cols: H K Y A Q
pupo: [-18   7   3  29   2]
suf: [  0   8   0 -38  -2]
puvu: [-17   7   3 -35   2]
Fusid: [ -5   9  -1 -39  -2]
pimuf: [21  5  0 46  1]
kom: [  4   7   1 -38   2]
Nak: [22  7  1 45  1]
Nezu: [  1   7   0 -38   2]
Sek: [-18   7   3 -38   2]
munir: [-42   2   0 -20   1]
Tis: [-18   7   3 -38   1]
down: [ 3 -1  0  1  1  0  3  0]
Y
rest: [4 7 1]
[-38   2]
loc: [46]
pimuf, 3
q: [22  7  1 45  1]
Nak

cols: X D M L C S N G
koli: [ 0  1  0  0  0  0 17 45]
maz: [ 0  0  1  0 45 45 45 45]
rako: [ 0  0  0  1  1  1 45 45]
q: [ 0  1  0  0  0  0 17 45]
koli
shift -1: [0 0 1]
[-1 -1  0]
q: [ 0  0  1  0 45 45 45 45]
maz
rest: [ 0  1  0 45 45]
[45 45]
then: [1 0 0]
[0 0]

cols: U E B Z V W P R F T
Nus: [-20   0  22  45  21  22   1 -33 -39 -15]
Kog: [ 21   6 -10 -36 -38 -21 -22  -1  30  43]
fefad: [-20   0  21  45  32  13   0 -29 -39 -14]
veno: [ 35  49  20  13 -19 -26 -27  -6 -23   4]
rez: [ -9 -24   0  32  46  26  14 -10 -37 -32]
zikam: [ 21   6 -10 -36 -38 -10 -22  -1  30  43]
Kag: [ -9 -24   0  32  46  26 -42 -21 -13 -21]
mivi: [ 26  13  -3 -32 -37 -16 -19  -9  25  45]
Venek: [-20   0  21  45  32  13   0 -29 -39 -42]
Pames: [-36 -32 -10 -23  -3  38  43  25  17 -13]
shift +1: [26 14]
[27 15]
down: [ 21 -38]
V
shift -1: [-19 -26 -27  -6]
[-20 -27 -28  -7]
then: [ 13  -3 -32 -37 -16 -19  -9]
[25 45]
rest: [43 25]
[ 17 -13]
shift -1: [-42]
[-43]

cols: Vuvi Filet medi vom
memut: [-9  0 11 -2]
bop: [-9 -1  1 18]
rulos: [25 21  2 18]
down: [-9 -9]
Vuvi
down: [-9 25]
Vuvi
rest: [-1  1]
[18]
shift -1: [-9]
[-10]
rest: [-9  0]
[11 -2]
down: [11  1]
medi
loc: [11]
memut, 2

cols: kode gad Miloz Nagi fid
fot: [20 -1 27 23 18]
zufa: [-2 -1 10 35  5]
Mes: [20 -1 39 23 17]
zot: [20 -1 32 23 18]
Lapa: [ 1 50  1 17 -3]
duk: [20 -1 -2 23 17]
down: [23 23 17]
Nagi
rest: [-1 -2]
[23 17]
shift +1: [20 -1 32 23]
[21  0 33 24]
shift -1: [-1]
[-2]
down: [35 23 23 17 23]
Nagi
then: [-1 -2]
[23 17]

cols: rifif Parok Koris vul Vuzal kuv Mem Bule
paf: [ -7 -16 -41  27 -20 -10  39  -8]
mip: [ 48  18 -19  39  33 -37  39 -39]
Tade: [-19  -7  48  17 -36  38 -24 -32]
zoz: [ 19 -21  38 -37 -46  49  39  19]
malet: [ 12 -29  49  30  44  33 -12 -34]
mot: [ 32 -29  -3 -11  37  27  49  37]
shift +1: [49]
[50]
q: [-19  -7  48  17 -36  38 -24 -32]
Tade
shift +1: [-36]
[-35]
down: [-37  38]
kuv
then: [48 17]
[-36  38]
q: [ 32 -29  -3 -11  37  27  49  37]
mot

cols: bipit Bazet ret pepo Bab vabe lila kup bezuv Lim
movas: [ 20 -11  -5 -15  -9  -1  37   6  30  39]
ket: [ 20 -11  -5 -15  -9  -1  36   2  31  33]
lata: [ 23 -15   0 -18  -5   0  33   6  30  41]
shift -1: [ -5 -15]
[ -6 -16]
down: [31 30]
bezuv
loc: [36]
ket, 6
shift +1: [-15  -9  -1  36]
[-14  -8   0  37]

cols: zize Mevu tibes donoz duzek kuz
Madi: [ 2 10  2  5  2  7]
popa: [ 5  0 -2  3 13 13]
sif: [ -5  -9  -2 -12  -8  30]
gino: [-16 -29 -14 -48 -42 -51]
Pilat: [  4 -17  -3 -18   2   3]
Disev: [ 4  0 -2  3  4  4]
Zet: [ -5 -10  -2 -12  -8 -10]
fufol: [-2 -2  0 -3 -3 -4]
down: [-18   3 -12]
donoz
shift -1: [3 4]
[2 3]
q: [ 4  0 -2  3  4  4]
Disev
rest: [ -5 -10  -2 -12  -8]
[-10]

cols: donev bofod dad runo tabaf ridot dinur dak Togeb
potor: [19 44 32 25 23 22 18 50 18]
Lefas: [19 44 32 25 22 25 30 51 31]
sizo: [19 44 32 25 22 25 30 51 37]
shift +1: [23 22 18]
[24 23 19]
rest: [23 22]
[18 50 18]
q: [19 44 32 25 23 22 18 50 18]
potor

cols: zeg rafi besam Nite lorir Kosu
Ribo: [ -3 -51  40  35  27  -1]
defif: [ -4 -51 -25  24  26  19]
begis: [-10 -37 -12  25  24  20]
lako: [ 8 14  1 35  0 -3]
mifeg: [ -7 -37 -12  40  -7 -11]
down: [-37  14]
rafi
shift -1: [-25  24]
[-26  23]
rest: [ -4 -51]
[-25  24  26  19]
then: [-37 -12  40]
[ -7 -11]
loc: [26]
defif, 4
q: [-10 -37 -12  25  24  20]
begis
then: [-25  24]
[26 19]

cols: luruf nivik vov setu bog toku
lod: [ 23 -12 -13  27  19  12]
botu: [ 22 -12 -20  23  20  10]
runu: [-18 -11  -7  16  -4 -42]
bes: [ -5   9 -28 -41  -4  -9]
kepom: [-10   8  35  -4 -14  12]
Busa: [  7 -15 -44  11  16 -26]
Zuri: [-11  10  30 -10 -14   9]
shift +1: [-11  10]
[-10  11]
loc: [8]
kepom, 1
down: [23 16]
setu
down: [ -5 -10   7]
luruf
rest: [ 22 -12]
[-20  23  20  10]
down: [ 22 -18  -5]
luruf

cols: fepo gezu simu pivo Rebi nute koti
tivur: [ 32 -25 -10   0  -8  10  -1]
Gitaz: [  1  10 -24   0  -8  33  -1]
Geta: [-33 -10  22   0  -8  11  -1]
miz: [  8  30  -8 -11  -8   0 -20]
Lizad: [ -1  11  -9  -8 -23  25 -13]
goz: [ 11 -41   1   0  -8  12   5]
defeb: [ -3 -29   8  -1 -22  15  -1]
Boto: [-19   3   1  -1 -21  30  -3]
Bur: [-35   3   5   7   0  17  13]
buf: [ -1 -34   1   0 -17  20  -1]
nomod: [ -5  14  13   0  12 -34  -1]
met: [  2  30   1  -1   8 -26  -7]
down: [ 8  1  5  1 13  1]
simu
down: [-35  -1  -5   2]
fepo

cols: lera zatos sefig Rusus
zafen: [ 0  5 -6 14]
vekid: [-7 12 -8 14]
kofe: [-13 -11  40  41]
lubu: [-7 12 -8  4]
rava: [ 0  4 -6  3]
rest: [-11  40]
[41]
down: [ -7 -13  -7   0]
lera
loc: [40]
kofe, 2
rest: [ 0  4 -6]
[3]

cols: bag zadam revur ril Bubas Pasiv
Daku: [-26  -7  24  14 -20 -16]
lekor: [-31 -43  -3  32  33   3]
pela: [  4 -27  48 -35  18  13]
gopi: [-26  -8  24  14 -20  25]
shift +1: [-26  -8  24]
[-25  -7  25]
then: [-8 24 14]
[-20  25]
rest: [-26  -7  24  14 -20]
[-16]
down: [-16   3]
Pasiv

cols: devu kav fabet Nisu zigom duso zap
Buba: [-27 -10  40 -16 -18  12   1]
madub: [-27 -10  40  43 -27 -10 -35]
Ger: [-34 -27  51 -10  -1  10   9]
Fum: [-26 -18  35 -41   0  22 -12]
down: [-18 -27  -1]
zigom
loc: [-26]
Fum, 0
shift -1: [-26 -18]
[-27 -19]
shift -1: [-10]
[-11]
loc: [10]
Ger, 5
loc: [1]
Buba, 6

cols: Gake sogug Kitup baf
Vupa: [53 10 38 48]
Tazor: [13 21 16 49]
varob: [ 53  10 -39  48]
gav: [ 13  21  16 -18]
q: [13 21 16 49]
Tazor
q: [53 10 38 48]
Vupa

cols: Gul Mig tugo Nep Bez Fuzav
linim: [ 1  3 36  2  3  3]
Kep: [ 7 15 18  2  7  1]
Zifu: [20  1  1  8  8 12]
nanef: [ 0  4 41  0  3  0]
lir: [ 0  2 42  1  7 -1]
fif: [16  0  0  9  5 20]
vup: [ 8  5 10  8 11  9]
Pov: [ 8  6 10  6 10  7]
foro: [18  0  0  8  6 17]
rari: [ 5  7 20  4 12  2]
rimo: [ 9  4  9  7 16  4]
q: [ 0  2 42  1  7 -1]
lir
then: [ 7 15 18]
[2 7]
down: [18  5  9]
Gul
shift -1: [9 5]
[8 4]
rest: [ 8  5 10]
[ 8 11  9]
down: [36 18  1 41 42  0 10 10  0 20]
tugo

cols: Gik bolan baza Fuze
mepi: [ 17 -47 -42  12]
soza: [  7  -7 -36 -46]
lanev: [31 23 51 21]
moto: [  7  20 -40  36]
Ferit: [-32  13  29   9]
vit: [  7  20 -39  36]
siz: [-19  14  27 -39]
palo: [ 22  49 -34 -33]
shift +1: [ -7 -36]
[ -6 -35]
rest: [-47 -42]
[12]
loc: [-19]
siz, 0

cols: vuro Pasup gibof zofig
zekup: [ 30 -15 -30 -32]
Vizi: [-8 15 -8 17]
mor: [-18  21 -12  23]
pila: [ 20  -9 -15 -23]
Sidis: [-17 -14  49   3]
Zadis: [-12  21 -13  23]
fav: [-12  -8  31  -8]
Kezig: [-14  -9 -13  24]
nam: [ 30 -17 -32 -34]
rest: [-12  -8  31]
[-8]
loc: [17]
Vizi, 3
rest: [ 21 -13]
[23]
q: [-18  21 -12  23]
mor
shift +1: [ -9 -13]
[ -8 -12]
shift -1: [-17 -14]
[-18 -15]
rest: [-8 15 -8]
[17]

cols: geg bim fev Mer lub
Lukef: [ 39 -38 -10   7   6]
mufon: [ 40  47 -42  45 -42]
lavu: [ 40 -22  20 -39   7]
vali: [ 40 -27  48  22  -6]
Logof: [ 40 -23  33 -26 -18]
Gat: [ 40 -41 -26 -34 -24]
down: [ 7 45]
Mer
shift -1: [ 40 -23  33 -26]
[ 39 -24  32 -27]
down: [-38  47 -22 -27 -23]
bim
loc: [47]
mufon, 1
shift -1: [ 40 -22]
[ 39 -23]
loc: [48]
vali, 2

cols: Gaz mesob kifem Ziba Sapo
gekop: [ 8 -4 23 22  3]
muge: [ -1   0   4   6 -16]
Dez: [ -2  -5  24  22 -49]
down: [-16 -49]
Sapo
rest: [24 22]
[-49]
down: [ 8 -1]
Gaz

cols: fogul Bado kino sogi Betub sefe livi
dar: [ 3 28  1 -6  1 -9 -2]
fivez: [ 3 28  1 18 13 24  2]
rona: [ 18   2  14  31 -15  -2 -15]
barap: [ 0  2 14 32 13  7 -8]
noler: [ 18  40 -16  29 -15  -2 -15]
vofo: [18 40  0  7 -4  4 -5]
vosum: [-1 31  3  2  7  0 -8]
loc: [-5]
vofo, 6
then: [18  2]
[14 31]
down: [  1  14  14 -16]
kino
rest: [ 2 14 32]
[13  7 -8]
rest: [18  2 14]
[ 31 -15  -2 -15]
loc: [32]
barap, 3

cols: Gepa Kuro Leker Dasa sila
Lerus: [-9 11  8  5 28]
fozak: [ 11  -9 -10   2 -43]
Leti: [ 11  -9 -10   2 -42]
vavez: [ -9 -28   3   7   1]
pamu: [-18   9  56 -27  27]
Dos: [-9 11  8  5 27]
Luki: [31 -2  4 -7 20]
bubo: [-22  20   2  30 -23]
down: [4 2]
Leker
rest: [  9  56 -27]
[27]
loc: [28]
Lerus, 4
q: [-9 11  8  5 28]
Lerus

cols: pere Zus ripek zasa rabi bep zeguv pesa detom
refa: [ 25   3 -18   5   4   3 -30 -27  -5]
ref: [  0  17  10   3 -40 -29   8  28  16]
tun: [ 24   4 -17  10  32   3 -30 -23  -3]
vof: [ -6  -5  -6  10  52  16  -4 -21  -8]
shift -1: [16 -4]
[15 -5]
rest: [-17  10  32]
[  3 -30 -23  -3]
loc: [-18]
refa, 2

